These are the activations of a small neural network, seen along a few directions. Each row is one input.
Each table varies a few parts of the input and shows all the possible inputs, shuffled.
A made-up example of a description, with smaller parts first: one of 5 places around a ring, together with either a single point or (one of 2 separate values, together with one of 4 places along a line) or one of 11 places along a line.
Shared parts are said once, and a part with two or three values counts as separate values.
In the rows, 128 means zero.

Other details of the inputs vary at random and push rows far along three fixed directions, the same in every table; ignore that.

Table:
R1: [136 125 159  85 142  90 134 133 175 151 143]
R2: [106 150 124 127 119 139 124 119 110 121 157]
R3: [155  84 154 154 102 159 137 112 101 111  98]
R4: [101 152  86 134 125 126 104 119 113 118 167]
R5: [146 113 154 117 105 131 124 133 132 117  98]
R6: [116 166 128 135 117 136 116 120 123 119 149]
R7: [145 128 154  82 137  87 142 128 171 161 142]
R8: [114 126 116 106 229 113 232 177 139 173  47]
R9: [123 152 109 143 110 122 115 129 125 133 146]
R10: [123 114 144  59 126  94 149 139 160 147 141]
R11: [110 165  82 165 230 155 173 152 111 131  38]
R12: [112 151  86 140 127 134 109 115 114 135 175]
R13: [109 152  85 131 130 135 103 118 116 118 171]
R14: [131 112 145  65 135  98 155 126 167 136 149]
R15: [118 134 110 136 125 129 114 113 115 138 155]
R16: [135  93 159 124 113 124 137 141 123 127 117]
R17: [157 107 162 134 123 133 122 131 136 120 112]
R18: [100 132 110 131 115 134 112 127 121 130 149]
R19: [117 133 107 137 120 124 119 119 114 135 156]
R20: [ 92 183  58 171 219 152 173 163 107 129  54]
R21: [122 167  90 146 126 131 101 116 127 133 167]
R22: [139  90 160 126 121 124 133 132 124 125 118]
R23: [116 136 109 126 128 130 107 116 116 121 151]
R24: [131 126 155  85 129  86 143 148 173 149 142]
R25: [109 131 116 137 130 131 106 118 120 129 156]
R26: [156  97 161 171 104 165 117 116 113  95  87]
R27: [127 149 110 145 118 121 111 120 126 132 147]
R28: [135 128 149  75 121  90 148 137 172 162 135]
R29: [149 129 149  73 139  93 139 136 172 140 142]
R30: [118 146 116 146 124 124 104 125 131 123 148]
R31: [162 102 155 159 101 162 118 115 109  88  84]
R32: [ 95 147  91 141 127 139 110 111 127 120 173]
R33: [162 102 157 161 103 149 112 125 102  95  83]
R34: [139  95 153 113 106 128 142 130 122 140 111]
R35: [148  89 153 147  99 149 126 134  92 101  92]
R36: [166 100 156 167  99 160 126 112 110 106  87]
R37: [140 108 161 127 108 132 123 135 136 126 102]
R38: [103 148  92 142 133 136 102 120 120 126 176]
Description of these inputs: one of 2 separate values, together with either a single point or (one of 3 separate values, together with one of 6 places along a line).
Q: Changing only the choice among 2 separate values turns R36 into R3. The same change can be made to R26. Which row results?
A: R32
Q: A walk changes only the place on the line of 6. It starts at R3 and steps to R12. List the rest of the walk in order.
A: R15, R19, R8, R34
Q: Which other rows does R11 become when the place on the line of 6 takes its other values? List them by row number.
A: R5, R20, R29, R31, R33
Q: Which other rows does R4 become when the choice among 3 separate values takes its other values? List them by row number.
A: R19, R22

Table:
R39: [147 129 141 148  96 165  96  91 101  86 146]
R40: [116 161 115 124 120 110  87 136 143 127 158]
R41: [114 165 105 139 184 120 139 122 137 153 146]
R42: [137  85 158 142 141 151 199 157  99 154  27]
R43: [148  69 167  85 107 101 118 131 135 135 156]
R44: [154  84 159  69  96 109 137 120 128 118 153]
R45: [128 129 142  99 134 122 113 102 156 126 159]
R46: [162  89 200  82 123 102 122 120 167 138 153]
R47: [ 81 148 103 129 151 114 159 153 116 162 133]
R48: [117  86 137 203  94 205 118 130  45  83  47]
R49: [ 88 147 109 102  96 128 130 129 113 121 169]
R50: [150  78 178  99 111 105 122 125 159 127 161]
R51: [123  80 186  82  87 101 132 147 139 143 146]
R52: [113 152  84 130 182 122 172 129 150 163 132]
R53: [146 103 111 164  74 152  93 101  80 123 147]
R54: [ 88 141  71 102 164 118 130 126 129 137 157]
R55: [104 156  86 116 172 132 159 125 138 120 147]
R56: [134  95 151  88 149 113 156 126 167 129 125]
R57: [114 162  97 177  80 157  56 107 113  83 148]
R58: [157  76 165  94 100  93 128 126 130 146 157]
R59: [116 174 110 116 173  90 151 154 170 159 126]
R60: [124 174  95 164  75 158  67 108  93  79 151]
R61: [168  91 181 134 121 144 135 140 123 101  37]
R62: [159  80 163 159 183 141 191 148 118 135  47]
R63: [133 160  95 190 181 161 167 151 114 137  30]
R64: [106 171  98 151 140 127  96 140 140 121 141]
R65: [154 128 133 173  86 161  87  86 103 120 147]
R66: [121 183  85 147 122 124 109 125 132 145 136]
R67: [113 180  98 128 179  99 147 154 146 157 113]
R68: [126 167 117 104 119 116 124 131 154 112 143]
Q: Describe the family of inputs behind these rows.
A: one of 5 places along a line, together with either one of 2 separate values or one of 4 places along a line
Q: Changing only the place on the line of 5 turns R56 into R62. The same change can be made to R57. Which row results?
A: R59
Q: Which other rows does R67 become when the choice among 2 separate values takes its other values? List them by row number.
A: R59

Table:
R69: [159  65 157 187  98 174 129 130  63 108  63]
R70: [ 92 183  79 176 128 151  97 130 117 110 136]
R71: [150  85 177  58 143  83 199 156 159 151  99]
R72: [111 119 117 156 124 152 141 131  93 121  91]
R73: [148  95 149 117 117 130 142 125 113 119 118]
R74: [ 82 144  93  83 206 116 189 144 148 154 143]
R75: [134 145 140  91 164 110 152 126 167 135 118]
R76: [153 147 135 138  60 129  60  80 143 110 201]
R77: [111 153  95 132  85 132  66 107 118 107 205]
R78: [178 100 195  76 128 101 150 135 161 133  89]
R79: [118 181  99 135 122 126 113 130 129 119 144]
R80: [108 185 102 138  92 132  92 117 133 118 169]
R81: [132 136 149  66 104  66 109 134 186 141 177]
R82: [150 109 180  57 118  76 124 121 199 135 166]
R83: [116 164  99 111 201 102 156 134 184 155 134]
R84: [147 148 148 115  83 109 104 116 159 141 155]
R85: [101 143  97  67 150  84 137 129 164 175 203]
R86: [158 107 175 105 161 102 177 157 177 158  62]
R87: [151 130 124 165 158 144 126 133 126 124  81]
R88: [147  71 175  88  48 115  83 104 117 115 185]
R89: [151  92 160  70 173  81 209 158 166 176  85]
R90: [ 91 147  90  85 204 103 184 134 157 157 133]
R91: [101 149 102  99 196 120 169 141 157 140 130]
R92: [110 185  84 159 145 155 110 110 122 105 146]
R93: [127  94 149 107  80 118 112 124 109 125 153]
R94: [ 82 166  71 161 123 150 123 125  97 121 147]
R95: [114 160 118  84 142  92 118 121 187 133 192]
R96: [134 172 105 147 116 123 105 122 133 132 141]
R97: [170 107 169 164  88 156 110 126  96  95  66]
R98: [154  66 162 153  82 158 105 100  98 111 137]
R99: [148  83 181 124  77 135 116 131 121 114 101]
R100: [ 76 142  83 155 168 158 154 144  89 137  91]
R101: [130 118 147  77  98  90 115 134 156 138 163]
R102: [128 118 123 110  60 114  75  96 118 115 205]
R103: [ 89 146  96 113 133 114 135 132 137 163 169]
R104: [ 75 153  71 182 131 178 121 132  70 113 126]
R105: [123 161  87 187 181 147 139 147 116 130  70]
R106: [101 146  75 180 120 172 104 100  84  97 157]
R107: [126 125 114 115 145 117 148 113 144 146 154]
R108: [155  47 191 117  86 147 123 110 105 105 118]
R109: [173  76 167 137 179 145 182 153 122 137  24]
R110: [101 158 107  69 134  82 133 144 170 150 187]
R111: [161  94 198 110  30 108  71 114 149 104 156]
R112: [111 162  84 162 196 145 136 143 118 121  77]
R113: [145 112 162 150  88 123  98 122 105 127 157]
R114: [ 99 150  76 176 154 152 147 132 101 142 103]
R115: [168 117 180  62 180  95 195 156 177 148  70]
R116: [107 154  68 197 155 175 107 112  95 111 126]
R117: [158  81 170 112 111 130 123 130 122 114 101]
R118: [138 101 148 130 111 142 110 113 121 104 129]
R119: [147  97 182 158 122 140 141 137 104 135  88]
R120: [150  99 139 115 138 117 153 127 130 144 114]
R121: [147  73 155 148 149 172 167 144  78 111  50]
R122: [109 151 115 147 123 125  92 101 122 132 204]
R123: [164 135 128 185 112 167  99 112  96 104  91]
R124: [ 86 146  93  90 188 109 185 161 134 157 126]
R125: [116 167  95 139 115 126  79 117 134 108 177]
R126: [ 82 172  85 121 145 126 130 141 139 139 152]
R127: [124 113 113 163 145 150 155 138  82 118  64]
R128: [109 158  92 120 129 108 112 133 144 146 172]
R129: [160 114 182 130  63 134 101 118 127 107 108]
R130: [157 108 148 190 126 168 128 147  92  89  43]
R131: [104 152  86 183 167 162 142 143 105 136  79]
R132: [148 113 156 148  92 126  85 109 106 124 171]
Q: Changing only one part turns R96 into R84. The same change can be made to R81. Which row results?
A: R111
Q: Describe the family of inputs behind these rows.
A: one of 4 places along a line, together with either a single point or (one of 3 separate values, together with one of 5 places along a line)
Q: Which other rows does R85 become when the choice among 3 separate values takes its other values? List them by row number.
A: R88, R121
Q: A walk changes only the place on the line of 5. It starts at R104 and steps to R94. List the rest of the walk in order.
A: R126, R70, R80
Q: Which other rows does R101 become when the choice among 3 separate values takes its other values? List them by row number.
A: R110, R128
Q: Which other rows does R130 become when the place on the line of 4 takes its other values? List them by row number.
A: R70, R95, R125
